Each row below holds a small network's activations on one input, seen along a few directions.
Each table varies a few parts of the input and shows all the possible inputs, shuffled.
Descriptions start from the smaller parts, as in this example, which fits no table here: ring(8) and (point or ring(11) or (values(2) and line(6))).
Shared parts are said once, and a part with two or three values counts as separate values.
In the rows, zero is written as 128.

Other details of the inputs shift rows strongly along two fixed directions, in all tables alike. That doesn't count.
These rows show it; all are for the same input, with only those details redrawn:
[ 78 121 175  96 107 130 121 145 153 138 132 205]
[146 133 128 161 127 133 146 121 138 113 154 140]
[170 102  90 152 126 124 152 115  93 140 132  71]
[ 81 120 173  98 106 130 122 144 151 137 132 202]

A family of inputs:
R1: [ 83 121 129  96 110 129 103 165 123 157 103 159]
R2: [147 131 131 147 129 142 141 121 135  96 162 134]
R3: [169 103  91 152 126 125 152 115  94 139 133  73]
R4: [ 92  89 112  66 125 125 115 124 117 153 105 123]
R5: [143 154 127 152 159 115 129 101 144 109 139 137]
R6: [150 134 142 151 137 147 130 115 134  98 147 125]
R7: [155 149 149 154 145 122 139 118 126 104 141 135]
R8: [100  99 102  79 104  92 109 157  89 169  82  36]
R9: [165 121  91 152 136 140 109 134 106 120 110  71]
R10: [102  98  80  61 104  97 130 107  66 178  75  30]
R11: [141 142 119 146 148 141 118  98 155 103 141 131]
R12: [ 98 128 148  99 126 139  90 158 121 155  90 142]
R13: [101 107 130  82 138 127 107 115 112 170  90 115]
R14: [149 147 152 157 148 149 135 117 129 108 141 128]
R15: [141 149 105 154 134 146 120 150 137  95 146 132]
R16: [ 93 134 188  89 112 124 131 150 157 133 119 202]
R17: [ 82  93 114  82 128 117 122 125 119 166 100 131]
R18: [152 165 128 164 139 122 111 135 133 109 128 133]
R19: [141 156 123 153 154 124 149 111 164 105 139 149]
R20: [154 163 118 160 130 129 129 148 145 112 127 136]
R21: [160 137 105 129 126 113 144 117 105 131 150  47]
Changing only one part turns R17 into R3. The same change can be made to R10. Which row results?
Answer: R21
What is each input in this table made of?
Answer: values(3) and (point or ring(6))
List by row number the other rows that have the values(3) part in common with R18.
Answer: R1, R8, R9, R12, R15, R20
Which other rows does R7 become when the values(3) part takes its other values? List them by row number.
Answer: R5, R18

A family of inputs:
R22: [ 37 114 166  62  96 110  90 173 150 159 105 178]
R23: [133 179 118 148 152 126 123 120 174  81 146 135]
R24: [162 136 138 152 134 126 139 127 135 120 130 123]
R25: [135 152 122 165 150 155 127 107 165  99 151 157]
R26: [129 134 137 135 118 132 152 125 132 114 162 131]
R27: [149 121 102 143 152 123 129 105 117 137 133 109]
R28: [152 109 105 135 119 119 159 127 105 146 133  88]
R29: [169 110  96 154 143 148 130 131  92 131 110  71]
R30: [ 41 104 184  43 107 116 107 123 134 153 102 178]
R31: [113  86 114  83 104 115 126 148  95 166 106 131]
R32: [138 126 116 156 118 144 132 131 140 107 144 150]
R33: [176 115 102 148 144 125 132 133  87 139 115  81]
R34: [116 191 176 177 148 137 144  99 208  70 177 226]
R35: [168 112 122 129 126 125 131 118  92 136 125  66]
R36: [103 133 121  90 109 118  99 153  94 161  83  96]
What is each input in this table made of?
Answer: values(3) and (point or line(4))
Changing only the values(3) part turns R25 into R32. The same change can be made to R30. Which row results?
Answer: R26
Which other rows does R24 become when the line(4) part takes its other values? List them by row number.
Answer: R29, R33, R35
Which other rows does R22 become when the values(3) part takes its other values? List them by row number.
Answer: R23, R36

A family of inputs:
R37: [136 128 129 142 117 135 136 143 135 124 135 141]
R38: [188 187 102 223 163 143 136 114 156  73 169 119]
R39: [122 111 139 118 132 130 126 133 120 137 115 139]
R40: [ 92 143 144  94 124 122 113 142 145 127 116 146]
R41: [121 140 113 130 135 125 114 119 138 124 119 123]
R42: [116 120 146 112 115 130 122 134 124 132 133 144]
R43: [115 122 138 124 107 128 132 140 124 134 133 141]
R44: [124 123 143 115 122 125 134 120 120 139 126 138]
R45: [149 103  83 121 132 112 117 131  80 162  91  59]
R46: [ 95 131 161  98 123 118 136 121 147 137 135 174]
R47: [137 130 142 131 128 133 135 124 135 126 131 146]
R48: [121 139 157 140 127 133 129 125 143 115 144 157]
R49: [124 140 113 127 139 134 114 122 136 125 121 117]
R50: [115 109 125 108 127 132 122 122 125 135 126 132]
R51: [134 146 132 145 131 126 116 137 138 121 127 129]
R52: [111 120 129 119 113 119 140 133 133 135 138 135]
R53: [137 124 128 137 133 136 128 133 130 118 136 144]
R54: [115 133 121 110 124 111 122 132 129 128 113 110]
R55: [148  93  92 111 133 122 143 101  86 157 106  68]
R56: [187 145 114 195 147 140 148 112 136  94 156 104]
R57: [ 94 147 156 102 121 133 106 148 137 127 118 152]
R58: [112 121 143 113 127 119 135 122 134 135 133 136]
R59: [106 138 156 132 136 139 126 115 160 110 143 174]
R60: [159  89  93 115 132 120 143 117  76 160 100  69]
R61: [138  91  82 118 120 125 137 120  91 155 112  72]
R62: [188 150 113 194 144 143 146 117 142  85 167 117]
R63: [100 142 155 110 126 134 106 151 142 135 117 155]
R64: [121 141 133 122 122 122 115 138 124 124 118 118]
R65: [116 119 135 112 122 121 132 127 133 131 140 136]
R66: [120 115 123 124 118 131 131 146 122 137 122 144]
Changing only one part turns R49 into R38. The same change can be made to R41. Which row results?
Answer: R45
What is each input in this table made of?
Answer: ring(5) and (values(2) or line(4))
Which other rows does R57 become when the values(2) part takes its other values? List them by row number.
Answer: R64
Which other rows does R60 become when the ring(5) part takes its other values? List them by row number.
Answer: R44, R46, R47, R55
Which other rows does R58 become when the ring(5) part takes its other values? List them by row number.
Answer: R39, R48, R56, R59
